A small network was shown many inputs. Here are its activations along a few directions, one row for each input.
Each table varies a few parts of the input and shows all the possible inputs, shuffled.
A made-up example of a description, with smaller parts first: values(3) and (point or line(9) or (line(4) and ring(8))).
Shared parts are said once, and a part with two or three values counts as separate values.

Other details of the inputs shift rows strongly along two fixed directions, in all tables alike. That doesn't count.

A family of inputs:
row 1: [ -8  -2 -76  12  48  49 -21  17  22  25  -2  14   3]
row 2: [-17  -8  30  13  -3  -6  18 -10   9  14 -29 -10  14]
row 3: [ 37 -31 -67 -17  22  33 -58  25  23   3  57  -4  10]
row 4: [  8   9  11   1 -22 -39  19  -3 -11 -10 -14   8 -26]
row 5: [-10 -13  90 -19 -35 -39   5 -55  13 -31  11 -17  47]
row 6: [ 39   1 -52   1  40  54 -24  43 -14  16   6   3 -17]
row 7: [ 18   1 -38  11  11  64 -27  66  14  41  41 -35 -13]
row 8: [-14  25 106 -12 -59 -31  38  -1 -25  -7   9 -32  -8]
row 9: [ 36 -12  16 -56  -5   7 -45 -34 -13 -52  86   3  54]
row 10: [-13  16  31  25  -1 -12  49  13 -27  22 -70  -4 -29]
row 11: [ 32 -23 -77 -12  22  28 -54  16  30   1  55  13  11]
row 12: [-35   3  -4  57  13   6  51  26   4  51 -90 -10 -44]
row 13: [ 19   7 -84   2  28  30 -25  31  -7   5   6  27 -25]
row 14: [-12 -16  41 -53 -35 -40 -43 -86  28 -77  81  20  88]
row 15: [-36  24  61  -2 -29 -61  38 -48 -17 -29 -28  18   4]
row 16: [ 49 -13 -67 -27  26  35 -51  31  -7 -12  56   8  -2]
row 17: [-22  17  51 -42  -9 -24  -1 -70  -9 -64  33  24  62]
row 18: [-41   7   5  39  -7 -34  37  -5  11  29 -64   3 -31]
row 19: [ -7 -12  26  31 -23 -28  35  12   2  40 -53 -32 -41]
row 20: [-22  22  -3  47  17   8  58  32 -26  36 -90   2 -55]
Description of these inputs: values(2) and (point or ring(9)).
Changing only the values(2) part turns row 7 into row 8. The same change can be made to row 14. Which row results?
> row 13
Start at row 6 and move only the ring(9) part, one step at a time. The first step leads to row 10. Which rows follow, in order?
> row 20, row 17, row 15, row 13, row 4, row 16, row 9

A family of inputs:
row 21: [-18   2  45  24 -30 -48  39 -10   4   5 -52  -4 -17]
row 22: [-17   8  55 -38 -24 -25  -2 -52 -10 -49  44   6  48]
row 23: [ -2  -4  51 -41 -27 -39 -11 -57  -4 -49  42   0  40]
row 24: [-13   8  52  12 -20 -38  46 -10 -24   1 -52  -6 -22]
row 25: [ -4  -2 -56  25  16  18  -3  35  11  39 -17  -2 -33]
row 26: [  4 -12  53 -35 -27 -41 -11 -55   3 -50  36   5  46]
row 27: [ 11 -16 -47  26  23  23  -3  34   9  37 -28  -2 -27]
row 28: [  5 -15 -40 -24  17  33 -50 -10  22 -13  66  10  43]
row 29: [-30  10  39  16 -34 -50  40 -12  -2   9 -41  -9 -27]
row 30: [  3  -3 -45  19  31  34   0  31  -2  38 -25 -11 -26]
row 31: [ 29 -24 -38 -27  21  24 -53  -9  16 -22  59  12  41]
row 32: [-19   2  41  13 -30 -51  39 -16  -5   9 -45 -16 -28]
row 33: [ -8  -7  61 -26 -22 -23  -7 -54  14 -46  29   6  61]
row 34: [  2  12 -54  17  19  25   2  37 -13  30 -15   4 -41]
row 35: [  5 -11 -36 -25  23  40 -48 -11  20 -14  64   8  46]
row 36: [ -4  -1 -48  31  19  25   0  37  17  35 -22   4 -26]
row 37: [  0  13 -43  23  28  36   5  40  -4  28 -22   6 -28]
row 38: [ 10   3 -48  13  29  29   5  35 -16  30 -20  -4 -36]
row 39: [ -4   9 -43  26  28  35   2  38   4  31 -24   3 -23]
row 40: [  3   2  54 -36 -29 -37  -9 -49  -2 -57  35  15  44]
row 41: [ 24 -16 -29 -29  31  41 -49  -9   6 -22  55  10  49]
row 42: [  1  -4  52 -32 -30 -38  -9 -51   7 -54  35  12  48]
row 43: [ 43   5 -10  15  -2  36  -5  78  -8  63  11 -33 -45]
row 44: [  5   7 -54  24  17  17   0  40   8  28 -19   8 -37]
row 45: [-12  16  47  16 -28 -41  44  -9 -19  -4 -51   2 -25]
row 46: [ -4  10 -46  19  27  35   4  36  -7  34 -19  -1 -30]
row 47: [-23  10  54  21 -20 -31  43 -10  -6   5 -57  -6  -9]
row 48: [  9  -7 -32 -20  24  40 -46  -8  23 -21  60  15  48]
row 49: [ -8   6 -47  22  26  35   1  35   1  38 -21  -4 -25]
row 50: [ 14  -9 -40 -21  17  27 -50  -5  24 -23  65  19  41]
row 51: [ 22 -14  97 -40 -65 -17 -14  -6  -2 -41  79 -55  30]
row 52: [ 10 -11 -43  25  29  30  -1  32   7  36 -30  -4 -24]
row 53: [-19  14  55  17 -20 -31  46  -9 -14   1 -55  -3 -15]
row 54: [ 27  -8 -40 -37  23  32 -48 -12  -6 -27  67  11  31]
row 55: [-24   9  52  12 -19 -33  45 -16 -16  10 -49 -18 -20]
row 56: [-24  19  43  16 -31 -47  41  -8  -8  -1 -44   1 -29]
row 57: [ 17 -24 -38 -27  22  32 -51 -14  20 -14  63   3  43]
row 58: [-16  16  51  15 -22 -35  48  -7 -20  -3 -52   0 -19]
row 59: [  3  -9 -46  23  28  31  -1  29   8  41 -25 -12 -27]
row 60: [-24  23  45  17 -29 -41  44  -9 -16  -2 -44   2 -27]
row 61: [-27  23  49  16 -23 -35  48  -7 -16  -1 -45   0 -21]
row 62: [ 21   1 -48  16  24  22   0  36 -17  24 -24   6 -39]
row 63: [ 21 -18 -34 -22  20  33 -49  -7  22 -22  57  18  47]
row 64: [-23  -3  42  18 -29 -50  38 -18   2  13 -46 -19 -22]
row 65: [ 14  -1 -41  18  32  33   2  36 -11  29 -28   0 -28]
row 66: [ 16  -2 -44 -35  16  26 -50  -6   4 -25  70  16  29]
row 67: [  5  -6  54 -39 -26 -40 -11 -53  -6 -54  36   8  42]
What is each input in this table made of?
> values(2) or (ring(5) and ring(9))
Change only the ring(5) part in row 26. List by row number the other rows that result.
> row 29, row 32, row 42, row 44
Which other rows belong to the same alternative as row 51? List them by row number.
> row 43
Change only the ring(5) part in row 41. List by row number the other rows that result.
> row 30, row 39, row 47, row 49
